These are the activations of a small neural network, seen along a few directions. Each row is one input.
Each table varies a few parts of the input and shows all the possible inputs, shuffled.
A made-up example of a description, with smaller parts first: values(2) and (point or line(9) or (ring(5) and line(6))).
Shared parts are said once, and a part with two or three values counts as separate values.

Other details of the inputs vary at random and push rows far along two fixed directions, the same in every table; ignore that.
To show where, the next rows are all for the same input, with only those details redrawn:
[  7   2  15  -9 -17   0 -22  14   6  -6  19 -10  23  -3 -14]
[ -6  -5  -8  -6 -10   0  -5   7   7 -14   8  -3  10   7   5]
[  0   6  24  -3  -2  14  -2 -11   0  -4  -3 -15  16  -7 -11]
[  4   5  24  -4  -7  11  -9  -2   2  -3   5 -14  19  -7 -15]
[ -5  -3  -3  -6  -9   4  -4   4   6 -12   5  -5  11   5   3]
[-14   6  21   5  17  30  29 -39  -6  -5 -35 -16   0  -4   4]
[-21  -3  -2   6  14  23  30 -31  -3 -12 -33  -6  -7   6  17]
[  2  10  38   0   2  23   2 -19  -3   1 -10 -21  17 -12 -17]

Table:
R1: [-13   9  -9  15  20  22  35 -28 -12   0 -22  10  -9   2  15]
R2: [-29 -25 -40   2   4 -12  20   3   3  -4 -20  10 -23  12  27]
R3: [-11 -12 -42   4   7 -26  15  19  -8 -14 -11  32 -18  16  31]
R4: [ -5 -12   4  18  22  11  13 -31  -4 -14 -12  -8 -18  22   4]
R5: [ -8  -1 -30  -6  -8 -13 -19  27   2 -21  24  19  -2   4  21]
R6: [-32 -18 -45  -8  -4  -6   5  10   8 -14  -6   5 -18  17  28]
R7: [ -3 -13 -35 -11  -9 -12  -6  27  -3   2  19  17  -9   4   7]
R8: [  8  11  25   8  14  -5   0   1 -17  11  -8   3   5 -20 -10]
R9: [ 12   5  13  11   8  -8  11 -19   7  17 -30  -1  -3  -3   0]
R10: [-20  -2 -28  -7   7  12  13  -2   0  -5  -2   0 -19   7  15]
R11: [ -5  -2 -27  10  11   1  24  -2  -5   4 -11   7 -10   7  12]
R12: [ -6  -8 -29 -12 -17 -16 -25  15  22   3  10   3  -9  10  21]
R13: [ 12   9  26 -17 -16  -6 -35  23 -10  -1  23  -3   8 -19 -19]
R14: [ 12  24  46  10   8   6  -7  -8 -15   8   3  -3  18 -26 -18]
R15: [-14  -4 -26 -15  -9 -15 -23  26  -4 -12  20  14 -10   0  16]
R16: [  6  20  29   1  10  32   3 -18  -2   7   7 -19  10 -16 -17]
R17: [ 19  -3  32  22   8  -5  -7 -16  -4   0   9 -10   4  10 -24]
R18: [ 11  -1 -15  -8 -20 -12 -25  12  23  -5  16   4   7  10  16]
R19: [  7  10  34  -2  -7  12 -21  -1   3   5  14 -21  27 -17 -24]
R20: [  3   4  -6  -8 -12  -8 -20  21  -3 -18  21  13   4  -2   8]
R21: [ 13 -11  24  -1   1  -7 -27   0  -1  -1  19 -18  -5  11 -29]
R22: [ 13  -4 -26  -3 -12 -20  -3  32   2   0  20  11   4  10  -4]
R23: [ -9   0  10   6  21  22  29 -24 -12  18 -23 -10 -15 -12  -1]
R24: [ 17   6  33 -11 -10 -17 -36  28 -12  16  29  -2  16 -28 -27]
R25: [ 14  18  29  -7  -4  23  -9  -2  -5   2  14  -6  13 -14 -23]
R26: [  1  -4  -5 -10 -19  -6 -20  22  10 -13  23  -3  18   6  -2]
R27: [  0  -6  -2  -3   6   6  17  -1  -6   9  -7  -1 -12  -2  -3]
R28: [ -3  -4 -24   6  10   2  28  -1 -10  -1 -17  18 -14  11  12]
R29: [-16   2  -8  -9  12  23  20 -15  -9  -4 -18   4 -21   2   8]
R30: [-15 -11 -16  -1  14  -9  19  -2 -17  -4 -22  15 -24  -2  21]
R31: [-19  -3 -15  14  11   3  36 -23  -1 -11 -31   6  -5  13  20]
R32: [  2   4  26  -2  18  24  26 -23 -18  17 -25  -5 -11 -15 -13]
R33: [  3   1  27   5  11   6   6 -30   7  30 -29 -14  -9 -18  -3]
R34: [  4  -6 -10   4 -11 -25 -12  24   5   3   8   3  12  -1 -11]
R35: [-17   2  -9  16  12   5  28 -21  -1  -5 -25   1   0   5  15]
R36: [  6 -13 -10  -7  -6 -18  -5   0  14  15 -10   3 -10   3  10]
R37: [ -1  -1 -26   0 -11 -27  -9  29  -1 -19  20  30   3  11  17]
R38: [  7   9   9 -18 -12   8 -27  17  -2   6  29  -4   7 -13 -21]
R39: [  9  18  23  -4   0  23 -11  -4  -4   4  17  -7  13 -16 -19]
R40: [  4   3 -25  -9 -14   0 -11  23  10 -14  31   6   5  12   4]
R41: [ -6  -4  35   3  13  12  23 -23  -9  15 -33 -16  -6 -16 -15]
R42: [ -9   5   3  -9   7  21  14 -11  -3   0  -8  -8 -14  -1  -3]
R43: [ 21   2   4   5 -11 -24 -20  10  17  19   4   1  10  -6  -7]
R44: [ 14   5 -11   4 -20 -25 -26  18  24   5  22   9  16   6   6]
R45: [-18  -9  -5  -9  -1   6   6  -4   1  -5 -15  -9  -8   4   6]
R46: [ 20   7  28 -15 -19  -4 -36   7  16  17  12 -18  10 -11 -16]
R47: [ -4   6  -1  12  23  17  31 -20 -16  11 -26   5  -9  -5   3]
R48: [  8   9  10   1  -6   5 -17  -9  18   7   2  -9   8  -4   6]
R49: [ 15 -21  -6  17   7 -25  -6   3  -3  -4   4   1 -10  24 -11]
R50: [  2   2 -15  10  -1 -11  10 -13  16   0 -16  11  -3  13  23]
R51: [-10   0 -41   8  -1  -5  16   5   5  -9  11  16  -5  15  21]
R52: [ 11  13   7   5  -3   4   7   1  -1   2  13   0  13   0 -10]
R53: [  1 -37 -31   4   2 -33  -9  12   2  -9  14   8 -23  33   3]
R54: [ 19  13   9  -1 -12  -1  -8  15  -2   1  25   8  18  -3 -16]
R55: [ 11   2  24   7   2  -7   7  -3  -5  10 -15 -10  12 -11 -22]
Q: Changing only one part turns R30 into R13. The same change can be made to R36. Which row results?
A: R46
Q: Describe the family of inputs behind these rows.
A: ring(5) and (point or (values(2) and line(5)))
Q: Which other rows does R7 become when the ring(5) part takes its other values? List them by row number.
A: R1, R38, R39, R47
Q: List by row number the other rows that have the ring(5) part in common with R35.
A: R1, R14, R17, R31, R37, R44, R50, R51, R52, R54

Table:
R56: [-20  -6 -17   5  13   6  24 -16  -4 -12 -26   4 -14   9  24]
R57: [ 15   4  24   4  -2   1 -14   2   0   8  14 -13  14  -7 -25]
R58: [  4  -5 -14  -1  -3  -7  -3   8   4  -7   7   4  -2  12   2]
R59: [ 11  19  44  -8   1  24  -5  -6 -11  12   5 -16  14 -29 -27]
R60: [ 10  -5  -7  -1 -10 -17 -20  24   2  -4  28   3   8   6  -8]
R61: [ 4  9 -1  0 -5 -4 -5  8 -1  2  9 10 10 -6  2]
R62: [ -4  -1  23  10  23   7  22 -38  -5  22 -47 -11 -20 -12   4]
R63: [-5 -8 -6 -2 -3 -3  0  2  3 -6 -2  0  1  6  6]
R64: [-10 -12 -17   7  12  -8  23 -17   3  13 -34   3 -22   7  17]
R65: [ -9   1 -17 -11  -4   6  -3  11  -1  -7   8   4  -4   0  10]
R66: [  6   4  20   3   6   6  -3 -14   0   2  -6 -10  -1  -1 -10]
R67: [-25   3 -23  -2  13  18  25 -10 -12  -8 -18  10 -18  -1  22]
R68: [  2   8  12   3  -1   5  -6 -12  10   3  -5  -8   5  -4   2]
R69: [ -3  -7 -14   3   7  -2  12  -4  -4  -8  -8   9 -12  12  12]
R70: [-11  -1 -31   4   1  -3  12  -2   7 -10  -8  12  -7  12  28]
R71: [ -5  -7 -10  -3  -4  -8  -3   8   0  -9   1   4   0   5   9]
R72: [-26  -4 -31  -4  12  18  26 -13  -2 -10 -20   5 -20   8  28]
R73: [ -1  12  28  -7   7  25   5 -14 -10   8  -8 -12   2 -19 -10]
R74: [ -1   3  24  12  26   9  30 -35 -12  24 -47  -7 -17 -15   1]
R75: [ 15  26  46   4   1  14  -7 -10  -7  15   2 -11  22 -27 -26]
R76: [ -3 -12 -28   3   4 -21  14  10   0   7 -13  17 -16   5  16]
R77: [ 10   1  19  -7 -17 -11 -33  15  10  -1  20 -12  16  -5 -16]
R78: [ -9 -11 -25   7   8  -6  17   1  -5  -9  -2  12 -12  13  14]
R79: [ -4  14  39   9  21  27  26 -35 -15   6 -32 -17   3 -18 -12]
R80: [  9   7  35   7  15  19  12 -27  -9   9 -19 -13   1  -9 -17]
R81: [  8  -4 -26  -6 -17 -26 -22  40   1 -11  35  20   4  11  -1]
R82: [ -1  -4  -1  -3 -11  -5 -10   7   9  -4   7  -7   8   6  -5]
R83: [  7  -1 -23  -6 -22 -18 -23  28  18  -6  28   7  14   8   6]
R84: [  8   6  34   7  11  18  11 -28  -5  10 -17 -15   0  -5 -18]
R85: [  6 -17 -24  -5 -19 -29 -31  30  12  -9  34   8   2  16   2]
R86: [ 16  -8  -5  -5 -13 -29 -22  26   9  16  12   4   4  -4  -8]
R87: [ -5  -4 -13 -14 -12   3  -9  13   8  -3  15   0   0   4   2]
R88: [  5  11  36 -10  -1  18 -13 -10  -2  11   2 -18   7 -19 -17]
R89: [-10  -7   3   2   4   2   3 -15   3  -5 -16  -5  -7   4  10]
R90: [ -8  -8 -28   3   5  -9  12   7  -8 -11  -2  21 -15  14  16]
R91: [  2 -15 -24 -11 -26 -25 -27  33  16 -11  29   6  10  16   2]
R92: [-18 -11 -20  11  17   3  21 -22   0  -9 -22   1 -22  15  21]
R93: [  8   3  13   1   0   5  -1  -7   2   3   0  -9   3   3 -14]
R94: [ 21  14  51   5   8   0  -3  -7 -14  33 -12  -9   8 -32 -33]
R95: [-16  -4 -17  -7   5  14  13  -6  -1  -5 -10   3 -11   2  16]
R96: [  1  -4 -14  -3 -14 -13 -17  10  17  -5  11   5   4   8  13]
R97: [ -9  -8 -36   1  -4  -8   7   3  12  -9  -3  14  -5  16  28]
R98: [ -1 -12 -14   3  -3  -8  -1   3   5  -3   9   1  -3  14   0]
R99: [ 0 -3 -9  6  2 -5  4  7 -4 -4  8  4 -1  5 -2]
R100: [ 28  10  38  -3 -11  -4 -22  15  -5   9  25  -7  21 -14 -36]
R101: [ -4   0  12  11  14  14  17 -26  -3   5 -16 -13  -5   2  -7]
R102: [ 10 -10 -13  -2 -12 -21 -21  27   2  -5  30   8   6   9  -4]
R103: [ 27  17  39  -4 -15   0 -29  10   5  13  23 -11  29 -20 -26]
R104: [ -8  -3 -19  -3  -6 -12  -5  18  -2 -12   9  12   2   4   8]
R105: [-22  -7 -22   4  12   1  24  -9 -10 -12 -21  14 -14   8  23]
R106: [ -6  -4 -27 -16 -18  -4 -16  25  12  -8  24   4   1   9   5]
R107: [ 16   5  41   6   6  11  -6 -13  -6  13   3 -18  12 -14 -29]
R108: [ 12  11  45   1   0  13  -9 -11  -2   9  -2 -22  19 -18 -27]
R109: [ -4  -3 -18   4   6  -1  16   0  -5  -9  -6  10 -10  11   9]
R110: [-11  -9 -24   8  10  -6  15   2 -10  -7  -3  16 -14  11  14]
R111: [ 22  24  43   1  -6  10 -13  -1   0  14  11 -14  27 -24 -28]
R112: [-27   2 -18   0  20  23  35 -21 -16  -6 -28  10 -22  -3  24]
R113: [-10  -4 -18   9  12  -2  15  -1 -10  -6  -4  11 -11   8   9]
R114: [ 11   5  -8  -5 -16 -13 -15  22   8  -2  23   9  16  -1   0]
R115: [ -1  -5 -23  -1 -13 -10  -6   9  17  -4   8   7   4  13  13]
R116: [ 22   6  18  -5 -12  -9 -25  19   0   2  26  -4  15  -4 -22]
R117: [  4  -6 -13  -9 -17 -19 -18  31   3 -10  25   9  11   4  -2]
R118: [-18   8  14  -1  19  30  21 -35  -6   2 -31 -13 -15  -9   9]
R119: [  2  15  22  -7   0  19   0  -1  -8   5   5  -9   8 -20 -15]
R120: [-19   0 -20  10  13  15  32 -31   8  -4 -33   0 -14  13  27]
R121: [ 12  -8  -4  -7 -15 -18 -27  19   9  -5  24   3   4   9  -6]
Q: Describe the family of inputs behind these rows.
A: line(6) and (point or (values(2) and line(5)))
Q: Changing only the line(6) part turns R75 into R83. The same change can be made to R104. Which row results?
A: R108
Q: Changing only the line(6) part turns R61 into R114. The same change can be made to R112. Which row results?
A: R59
Q: Which other rows does R99 become when the line(5) part takes its other values? List them by row number.
A: R79, R109, R111, R119
Q: Which other rows does R84 become when the values(2) part takes its other values? List them by row number.
A: R93
Q: List by row number the other rows that have the line(6) part in common with R103.
A: R56, R60, R65, R69, R70, R71, R73, R74, R102, R116
Q: List by row number the other rows that have the line(6) part in common with R92.
A: R62, R66, R68, R77, R85, R88, R89, R96, R118, R121
